Each row below holds a small network's activations on one input, seen along a few directions.
Each table varies a few parts of the input and shows all the possible inputs, shuffled.
Descriptions start from the smaller parts, as in this example, which fits no table here: one of 3 separate values, together with either a single point or one of 9 places along a line or (one of 6 places along a line, together with one of 8 places around a ring).
Shared parts are said once, and a part with two or three values counts as separate values.
(in the rows, 128 means zero)

Other details of the inputs shift rows strongly along three fixed directions, in all tables alike. That doesn't count.

Rows:
x1: [108 113 112 125 109 143  85 128 160 159  96 121 129]
x2: [150 152 154 193 164 162 106 153  58 119  93 210 137]
x3: [140 103 115  99 145 120 157 113 159 135 138  94 118]
x4: [108  96 101 106 109 114 152 115 162 120 160 125 137]
x5: [165 110 114 179 201 127 184 147  28 136 164 203 143]
x6: [130 155 143 106 110 105 137  96 148 102 111  87 115]
x7: [155 104 113 107 155  79 162  82 157 117 118  94 137]
x8: [125 109 109 113 119 104 122 136 152 141 156 115 144]
x9: [125 151 146 114 111 106 126 110 146 104 120 100 121]
x10: [142 120 135 105 163  73 171 104 156 103 155  85 135]
x11: [ 73 125  86 124  57 189 101 169 113 179 157 150 107]
x12: [117 158 141 118  90 134 104 111 140 125  83 105 108]
x13: [143 121 140 120 152 100 116 110 165 114 102 105 141]
x14: [110 153 139 120 100 128 109 105 146 117  80 107 113]
x15: [134 128 109 113 102 129 113 126 137 158 118 104 115]
x16: [ 79  97  81 109  93 163 146 165 119 180 202 130 111]
x17: [136 121 125 103 115 114 138 132 156 120 157 112 130]
x18: [216  84 105  98 186  44 193  89 146 131 172  82 144]
x19: [ 93 139 136 130  86 126  87 117 158 109  93 130 138]
x20: [114  63  46  95 107 152 164 155 125 215 218 114 109]
x21: [ 91 169 160 181 153 174 116 180  60 113 120 193 129]
x22: [154  96 110 105 157  57 190  76 145  97 155 100 146]
x23: [150 122 132 117 139 107 110 123 155 130 116 112 142]
x24: [147 115 122 114 119  77 137 101 157 106 139 112 152]
x25: [104 154 149 121 106 116 112 111 151  99 103 109 124]
x26: [167 110 137 164 189 110 159 143  83 112 163 182 155]
x27: [108 185 175 197 156 161 124 159  44  82  98 210 133]
x28: [126 110 122 107 140 105 134 126 163 137 148  92 131]
x29: [125 183 188 127 123 132 110 124 146  73  84 117 120]
x30: [141 116 118  93 128 122 163 110 149 136 141  89 110]
x31: [116 101 117 125 128 115 106 133 159 143 133 123 145]
x32: [122 112  98 120  91 123 114 121 139 152 122 123 127]
x33: [156 108 118 155 180 104 192 107  82 101 141 173 147]
x34: [110 130 110 127  94 147  89 134 134 163  98 127 121]
x35: [154 140 127 110 112  89 141  99 140 102 126 101 128]
x36: [118 161 161 124 110 136  84 138 152 125  93 107 120]
x37: [192  96 111  87 186  52 218  78 139 125 173  65 130]
x38: [125 116 109 129 107 143  84 141 144 167 111 125 128]
x39: [185 123 141 160 188 117 160 135  71 120 143 173 135]
x40: [128 153 140 127  87 118  93 124 141 109 107 123 132]
x41: [117 131 116 107 119 126 128 110 152 142 109  90 112]
x42: [179 121 142 151 194 114 164 142  77 119 157 162 138]
x43: [134 152 147 119 120 133 101 122 146 136  87 100 111]
x44: [ 94 120 125 125 112 123 100 136 158 132 125 124 137]
x45: [150 135 138 147 174 115 197 125  65 100 162 156 131]
x46: [ 89 147 124 113  92 133 115 115 150 127 111 100 114]
x47: [146 170 156 191 138 155 119 148  40 105  93 210 128]
x48: [161 112 134 100 175  78 165 100 162 115 141  74 134]
x49: [ 73  88  68 123  95 186 116 161 123 199 154 148 113]
x50: [ 65 106  80 112  88 174 140 154 120 174 177 130 108]
x51: [157 119 121 149 169 101 191 118  75  97 165 171 144]
x52: [110 113 106 171 129 186 105 202  59 183 177 201 131]
x53: [164 125 136 146 179 110 198 118  68 107 153 154 130]
x54: [140 152 156 116 136 122 111 124 149 121 101  92 119]
x55: [145 173 215 138  95 186  77  68 154  66  54  79 114]
x56: [102  89  83 106 110 174 132 164 128 201 179 118 103]
x57: [129  79  83 104 125  94 160 100 152 150 152 105 133]
x58: [122 162 152 129  98 127  82 139 142 114 101 124 130]
x59: [134 163 174 120 144 132 115 118 158  88  77 107 120]
x60: [144 152 162 127 129 132  95 122 158  99  79 128 133]
x61: [107 155 156 119 101 161  90 147 154 126 104 118 113]
x62: [126 171 163 199 141 151 108 157  52  90 102 222 145]
x63: [150 117 125 150 189 110 204 120  66 105 155 163 135]
x64: [159  84 119 147 201 101 182 133 100 120 187 162 157]
x65: [109 135 121 128  89 152  63 164 150 161 121 124 126]
x66: [ 91 160 144 126  98 148  85 150 139 137 114 114 113]
x67: [132 155 143 193 140 158 117 148  46 112  96 220 137]
x68: [108 170 154 191 145 157 126 142  53  87  93 214 137]
x69: [181 122 134 106 160  81 139 113 153 122 135  91 137]
x70: [ 80 105  85 122 106 184 129 162 112 188 154 134 105]
x71: [151 156 172 111 146 124 127 117 155  95  96  96 118]
x72: [131 161 192 144  90 179  67  80 138 108  71  73 121]
x73: [126 164 177 127 131 133 108 122 159  79  79 120 125]
x74: [148 134 152 121 137 121 117  93 173  93  72 119 131]
x75: [ 83  80  78 118 117 175 114 170 138 193 171 139 123]
x76: [ 75 126  93 134  60 187  89 179 115 175 159 160 115]
x77: [ 77  69  69 106 111 148 145 162 143 179 207 132 131]
x78: [151 133 124 115 101 103 126 102 141 122 108 107 125]
x79: [ 88  76  68 103 101 150 138 170 140 190 212 135 131]
x80: [155 127 138 113 158  96 143  97 155 115 107  89 126]
x81: [126 137 141 138 110 131  71 143 151 130 102 135 144]
x82: [107 151 129 123  77 129  91 116 145 118  92 124 128]
Each input here is: one of 2 separate values, together with either a single point or (one of 5 places around a ring, together with one of 8 places around a ring).
- Changing only the choice among 2 separate values turns x72 into x55. The same change can be made to x57. Which row results? => x33
- Changing only the choice among 2 separate values turns x46 into x50. The same change can be made to x32. Which row results? => x67
- Changing only the choice among 2 separate values turns x81 into x26. The same change can be made to x31. Which row results? => x64
- Start at x9 and move only the place on the ring of 8, one step at a time. The first step leads to x66. Which rows follow, in order? => x36, x54, x43, x37, x12, x6
- Change only the place on the ring of 5 in x49. List by row number the other rows that result. => x5, x20, x30, x70
- Change only the choice among 2 separate values in x54. List by row number the other rows that result. => x71

Rows:
x83: [145 119 134 119 162  99 140 134 141 122 149 107 139]
x84: [148 108 130 124 168 115 141 126 146 124 145 114 140]
x85: [ 66 121 101 106  79 182 146 133 122 162 166 100  92]
x86: [161 104 124 121 156 112 143 103 142 135 124 115 138]
x87: [152 132 139 111 155 137 171 114 116 130 146  89 106]
x88: [147 194 182 130  97 100  96  77 164  47   9 118 125]
x89: [159 113 137 124 153 108 135 131 129 126 157 114 141]
x90: [ 89 157 120 100  43 137  76 128 183 132 101 101 114]
x91: [ 97 102  93 131  98 156 126 135 126 157 133 150 128]
x92: [118 132 136 158 129 139 126 156  84 120 155 175 136]
x93: [ 89 126 122 145 119 161 115 155 122 134 136 168 130]
x94: [144 108 123 119 169 108 145 120 139 135 131 115 133]
x95: [124 164 142 159  99 149  93 130  92 104  85 171 133]
x96: [160 125 127 116 142  94 137 120 135 134 147 103 134]
x97: [ 67 123 106 105  75 150 101 158 166 154 146 121 119]
x98: [171 112 125 122 142 105 138 112 126 136 140 113 134]
x99: [161 111 119 122 148  99 143 109 131 140 127 110 126]
x100: [105 153 142 193 172 153 131 162  42 114 106 220 137]
- Describe the family of inputs behind these rows. => one of 2 separate values, together with either a single point or one of 8 places around a ring
- List by row number the other rows that have the choice among 2 separate values in common with x94. => x83, x84, x86, x87, x89, x96, x98, x99
